A small network was shown many inputs. Here are its activations along a few directions, one row for each input.
Each table varies a few parts of the input and shows all the possible inputs, shuffled.
Descriptions start from the smaller parts, as in this example, which fits no table here: one of 8 places around a ring, together with either a single point or one of 9 places around a ring or (one of 3 separate values, together with one of 4 places along a line).
Shared parts are said once, and a part with two or three values counts as separate values.
In the rows, 128 means zero.

Other details of the inputs shift rows strongly along two fixed directions, in all tables alike. That doesn't count.
To show where, the next rows are all for the same input, with only those details redrawn:
117 85 99 156 107 149 189 191 133 76 128 73 83 156 105 161
117 86 100 155 107 148 190 192 133 74 128 73 82 156 102 162
127 158 160 92 121 132 81 119 95 136 118 155 148 114 99 132
77 140 58 166 163 121 124 62 242 173 188 149 156 137 208 101
116 86 100 158 107 149 190 191 133 76 129 73 83 156 104 160
127 157 158 90 122 133 80 119 95 137 118 156 147 114 99 132
127 158 160 91 121 132 81 120 94 137 118 156 148 114 99 132

Rows:
row 1: 141 75 110 151 137 143 191 193 136 91 126 59 67 161 99 143
row 2: 121 79 103 156 123 150 188 198 133 77 121 70 79 165 103 147
row 3: 152 143 178 81 132 114 93 118 90 166 119 144 142 122 97 119
row 4: 73 136 59 166 159 109 125 62 237 176 191 148 155 144 216 103
row 5: 154 151 160 124 117 127 104 100 68 118 81 170 164 78 140 140
row 6: 124 158 161 88 119 128 87 112 89 135 120 152 148 119 103 127
row 7: 123 147 164 82 120 121 87 119 92 140 120 156 155 122 104 138
row 8: 138 154 165 86 133 120 87 127 94 151 115 151 136 115 100 111
row 9: 120 152 163 90 137 139 74 120 95 127 118 152 145 114 102 128
row 10: 162 76 113 182 105 136 214 164 113 70 90 79 81 119 145 165
row 11: 126 128 65 193 162 109 141 46 245 163 176 142 152 113 248 90
row 12: 136 156 161 95 122 128 85 123 93 150 112 155 147 121 98 119
row 13: 86 131 64 171 184 114 129 62 250 182 188 143 147 145 210 78
row 14: 90 132 59 174 167 99 138 62 246 195 193 146 148 151 217 84
row 15: 127 158 159 91 122 132 81 119 95 136 118 155 147 114 99 132
row 16: 135 82 99 182 106 152 208 170 104 42 101 91 101 111 146 181
row 17: 119 157 159 85 129 131 79 124 94 133 119 153 143 109 106 128
row 18: 81 128 65 162 161 106 134 63 238 191 185 148 163 151 213 91
row 19: 128 156 162 89 128 127 83 128 91 146 112 152 143 116 103 115
row 20: 142 154 168 89 124 119 95 114 89 152 117 151 139 125 97 109
row 21: 136 81 103 158 112 139 198 194 135 93 125 71 75 162 99 144
row 22: 137 78 109 149 126 137 196 196 134 97 127 57 65 154 102 140
row 23: 135 156 161 89 121 124 90 117 88 147 113 154 146 127 100 115
row 24: 152 148 173 92 130 114 90 119 90 166 121 143 133 122 101 116
row 25: 170 150 169 115 113 120 90 107 87 117 101 159 152 88 133 121
row 26: 143 145 172 82 124 112 93 122 90 159 115 156 148 126 98 120
row 27: 162 148 163 122 118 118 108 96 74 123 81 168 154 78 140 136
row 28: 134 152 163 93 118 118 86 124 87 153 114 155 146 128 105 122
row 29: 143 80 108 151 119 136 205 186 131 97 130 60 68 166 100 140
row 30: 161 151 163 117 114 126 86 109 83 111 101 159 161 88 134 125
row 31: 102 136 62 174 179 109 138 59 252 199 193 136 143 142 208 83
row 32: 143 83 103 177 102 149 191 181 118 36 121 78 99 121 138 167
What is each input in this table made of? -> one of 4 places along a line, together with either one of 2 separate values or one of 6 places along a line
Which other rows does row 25 become when the choice among 2 separate values takes its other values? List them by row number. -> row 27
Which other rows does row 30 become when the choice among 2 separate values takes its other values? List them by row number. -> row 5

Rows:
row 33: 132 147 169 89 91 142 90 156 68 93 101 149 144 124 78 140
row 34: 123 90 88 182 96 139 182 168 155 80 131 93 103 149 145 151
row 35: 91 179 135 103 165 132 64 62 141 163 137 184 174 97 145 111
row 36: 100 94 86 152 115 130 188 168 167 105 152 80 90 172 130 137
row 37: 147 113 151 121 114 127 130 154 97 107 110 118 120 116 110 147
row 38: 117 115 81 172 147 98 155 65 195 160 158 147 158 126 225 108
row 39: 112 180 167 71 133 109 33 71 105 178 135 197 192 104 129 113
row 40: 106 134 145 104 113 142 121 148 71 106 100 137 129 126 89 162
row 41: 118 174 149 85 132 114 58 65 130 181 149 182 181 117 134 115
row 42: 117 113 128 117 116 123 147 163 106 137 116 114 110 167 92 135
row 43: 119 107 118 131 111 125 171 169 118 135 123 106 107 166 102 140
row 44: 89 144 89 138 139 105 122 88 193 172 172 144 144 148 173 103
row 45: 173 142 188 83 123 142 89 146 59 113 104 128 119 107 68 138
row 46: 128 124 148 101 110 137 128 149 105 109 129 118 124 142 89 149
row 47: 151 90 125 145 112 112 190 145 110 135 99 110 110 149 127 127
row 48: 143 90 91 176 143 135 188 151 178 93 151 69 88 143 139 134
row 49: 134 102 95 173 123 146 168 171 155 70 133 89 94 136 135 130
row 50: 141 99 127 140 122 126 172 162 122 132 112 103 99 148 107 130
row 51: 96 82 84 158 127 131 198 173 170 121 142 82 91 187 123 134
row 52: 154 138 177 103 106 126 127 125 29 111 63 150 140 93 102 156
row 53: 152 134 187 87 101 129 94 152 52 117 96 140 135 110 84 156
row 54: 156 126 165 105 101 132 121 145 84 120 113 125 122 124 91 156
row 55: 115 130 84 165 176 120 125 81 214 153 172 132 141 119 204 98
row 56: 118 89 83 179 139 145 197 152 151 90 118 82 93 125 151 151
row 57: 177 144 192 84 110 124 99 149 50 125 88 129 117 105 80 129
row 58: 107 93 95 152 109 129 176 166 146 100 145 96 112 153 135 156
row 59: 116 117 145 105 113 134 124 161 101 102 124 120 125 139 99 149
row 60: 117 141 97 149 147 106 124 75 196 178 162 146 142 124 184 96
row 61: 163 138 187 86 131 132 97 158 57 138 90 131 110 122 60 119
row 62: 127 129 130 126 86 134 127 159 97 94 116 132 135 133 107 146
row 63: 128 156 101 157 156 125 96 78 188 141 153 159 155 108 188 90
row 64: 137 158 129 119 148 111 88 63 161 176 151 168 162 109 163 110
row 65: 126 89 91 160 134 146 182 161 167 94 157 71 91 151 127 136
row 66: 133 149 109 157 126 101 113 56 157 153 132 177 182 109 202 99
row 67: 131 132 139 119 108 148 113 157 106 85 118 126 127 127 98 130
row 68: 117 142 108 140 168 123 98 82 185 156 165 148 147 114 180 99
row 69: 116 191 171 83 142 121 42 57 90 179 107 205 188 79 135 128
row 70: 152 126 151 115 126 133 124 157 100 115 119 107 97 125 95 122
row 71: 166 124 170 105 128 125 129 156 76 139 90 122 111 130 89 123
row 72: 115 100 99 146 125 136 170 166 156 104 149 84 87 159 120 128
row 73: 119 98 110 146 135 142 159 165 145 92 141 85 105 138 124 136
row 74: 116 184 149 101 171 133 55 61 123 168 123 185 169 79 144 108
row 75: 104 159 119 134 157 120 98 64 154 164 127 169 164 94 172 122
row 76: 145 130 161 94 118 142 110 151 92 108 123 119 117 130 77 142
row 77: 153 75 98 173 107 121 215 144 142 99 129 87 100 149 152 151
row 78: 110 146 105 141 138 106 115 77 185 182 161 149 148 128 177 104
row 79: 145 79 96 171 103 112 216 152 140 107 124 86 92 152 154 135
row 80: 68 141 71 158 151 124 137 73 194 158 161 156 156 128 190 129
row 81: 89 148 79 148 130 121 104 80 194 149 165 165 170 137 187 105
row 82: 142 175 137 125 141 116 64 66 145 157 129 181 179 91 174 94
row 83: 130 150 176 86 130 155 94 147 49 104 87 138 130 98 72 148
row 84: 61 137 70 153 160 132 132 76 205 152 164 153 154 134 186 124
row 85: 143 128 165 99 130 135 118 162 83 134 106 119 111 138 71 119
row 86: 122 92 94 158 127 139 183 174 161 100 148 70 80 156 124 127
row 87: 166 136 168 104 125 130 115 154 84 117 107 115 102 115 90 122
row 88: 149 149 179 98 137 148 99 142 52 103 80 135 121 86 82 145
row 89: 93 139 94 137 164 123 103 82 200 156 175 147 154 129 180 103
row 90: 122 101 102 143 106 130 174 156 142 108 145 95 110 153 118 156
row 91: 120 104 94 166 119 151 162 166 154 74 139 93 106 142 133 128
row 92: 172 136 191 88 117 129 94 149 50 110 88 132 130 98 89 142
row 93: 112 168 144 96 162 114 67 76 145 198 142 174 163 130 129 85
row 94: 116 151 132 123 147 108 94 76 154 205 138 166 159 132 154 99
row 95: 108 95 81 159 105 123 194 167 161 113 151 85 92 166 135 143
row 96: 161 145 178 108 93 133 95 147 61 97 87 145 139 100 88 137
row 97: 184 140 192 85 114 133 99 141 54 117 93 128 126 103 80 144
row 98: 135 82 89 174 149 132 197 168 171 119 135 74 75 160 133 117
The inputs of row 34 and row 78 match in every part but one. If row 81 is changed in the same way as row 34 into row 78, which row does it become? -> row 44
The inputs of row 59 and row 51 match in every part but one. If row 92 is changed in the same way as row 59 into row 51, which row does it become? -> row 71
What is each input in this table made of? -> one of 6 places along a line, together with either a single point or one of 10 places around a ring
Which other rows does row 97 become when the place on the ring of 10 takes its other values? List them by row number. -> row 41, row 45, row 46, row 48, row 54, row 64, row 65, row 76, row 90
Which other rows agree with row 75 in the place on the line of 6? List them by row number. -> row 35, row 40, row 52, row 56, row 69, row 74, row 80, row 83, row 84, row 88
Which other rows does row 52 become when the place on the line of 6 takes its other values? List them by row number. -> row 38, row 47, row 66, row 77, row 79

Rows:
row 99: 91 124 74 155 163 111 145 85 224 189 180 132 134 160 183 92
row 100: 143 135 139 119 129 127 119 124 117 132 126 130 130 126 122 119
row 101: 123 134 134 121 121 128 116 123 114 127 120 139 137 123 129 137
row 102: 139 131 140 129 130 124 125 120 110 131 114 137 135 117 129 126
row 103: 124 139 136 117 133 134 110 127 122 122 128 136 130 122 118 131
row 104: 140 135 141 119 137 127 116 124 121 131 125 132 124 121 120 122
row 105: 123 86 100 160 110 142 182 186 137 80 130 82 94 153 119 151
row 106: 111 134 134 104 128 125 114 134 123 149 134 132 130 146 102 125
row 107: 143 133 142 122 128 123 114 128 120 136 124 136 135 124 126 120
row 108: 120 90 99 160 103 140 185 180 137 80 127 83 90 153 118 148
row 109: 127 139 133 117 125 134 113 126 118 123 130 134 136 127 120 127
row 110: 120 141 134 120 135 139 109 129 122 126 125 132 130 118 117 129
row 111: 144 131 141 122 123 124 124 120 119 137 124 133 132 122 123 131
row 112: 140 134 140 123 119 121 119 125 118 134 121 135 129 124 124 118
row 113: 107 126 73 169 158 112 148 75 213 161 159 139 146 130 204 102
row 114: 123 133 139 114 130 132 110 128 122 122 131 131 134 122 121 130
row 115: 139 131 146 116 135 125 116 125 121 131 128 128 129 122 124 122
row 116: 140 131 140 123 126 121 122 121 114 136 116 135 132 122 131 130
row 117: 140 133 139 121 125 119 125 122 112 137 123 134 130 118 129 127
row 118: 120 89 99 157 108 138 190 177 131 83 129 82 91 147 123 157
row 119: 123 135 133 120 124 131 121 123 115 122 116 142 140 118 128 134
row 120: 127 135 136 120 119 130 117 122 119 128 127 137 138 123 120 139
row 121: 124 134 138 124 124 132 119 125 105 119 116 140 139 118 123 135
row 122: 138 139 144 119 139 132 111 125 117 137 120 131 126 115 117 120
What is each input in this table made of? -> one of 2 separate values, together with either a single point or one of 11 places along a line
The inputs of row 121 and row 102 match in every part but the choice among 2 separate values. If row 106 is changed in the same way as row 121 into row 102, which row does it become? -> row 99
Which other rows does row 104 become when the choice among 2 separate values takes its other values? List them by row number. -> row 103

Rows:
row 123: 125 112 109 154 138 144 151 144 141 96 126 106 108 122 136 137
row 124: 137 153 121 142 168 122 99 67 169 159 145 154 150 96 178 96
row 125: 123 145 120 122 148 100 110 79 170 196 155 156 152 139 161 91
row 126: 84 152 104 125 131 115 102 77 163 171 153 172 173 135 164 121
row 127: 97 118 101 141 127 152 139 154 146 90 141 109 118 136 123 147
row 128: 141 138 178 89 110 151 98 167 48 84 91 127 123 107 67 156
row 129: 143 151 124 141 169 119 96 72 173 164 147 150 147 100 175 89
row 130: 184 124 191 96 99 118 128 160 40 124 77 125 115 117 76 139
row 131: 114 186 179 59 135 139 31 108 85 147 124 177 166 104 82 119
row 132: 153 100 120 148 124 113 174 142 136 137 124 102 105 147 136 120
row 133: 111 148 112 135 142 107 114 68 159 177 138 168 164 120 178 110
row 134: 128 116 103 170 113 148 151 134 133 59 119 119 130 100 162 156
row 135: 147 101 115 154 120 116 178 135 130 128 118 108 110 135 144 134
row 136: 140 129 177 87 89 129 119 162 37 108 84 136 130 125 70 161
row 137: 155 108 121 152 146 134 153 146 146 112 131 93 96 129 132 114
row 138: 104 109 107 132 113 123 159 153 141 133 141 108 112 166 116 137
row 139: 105 117 108 133 135 145 138 158 153 108 149 99 104 147 112 132
row 140: 123 104 114 134 119 119 163 150 143 138 138 104 108 164 119 130
row 141: 124 112 114 137 141 141 142 155 154 113 145 95 99 145 115 124
row 142: 113 177 179 58 113 117 53 102 74 172 117 186 173 124 86 124
row 143: 136 110 118 141 145 137 146 154 152 116 143 93 96 140 119 117
row 144: 127 106 102 167 90 126 171 129 121 86 112 129 137 118 165 161
What is each input in this table made of? -> one of 2 separate values, together with either a single point or one of 10 places around a ring
The inputs of row 136 and row 128 match in every part but the choice among 2 separate values. If row 130 is changed in the same way as row 136 into row 128, which row does it become? -> row 129
Which other rows does row 139 become when the choice among 2 separate values takes its other values? List them by row number. -> row 138
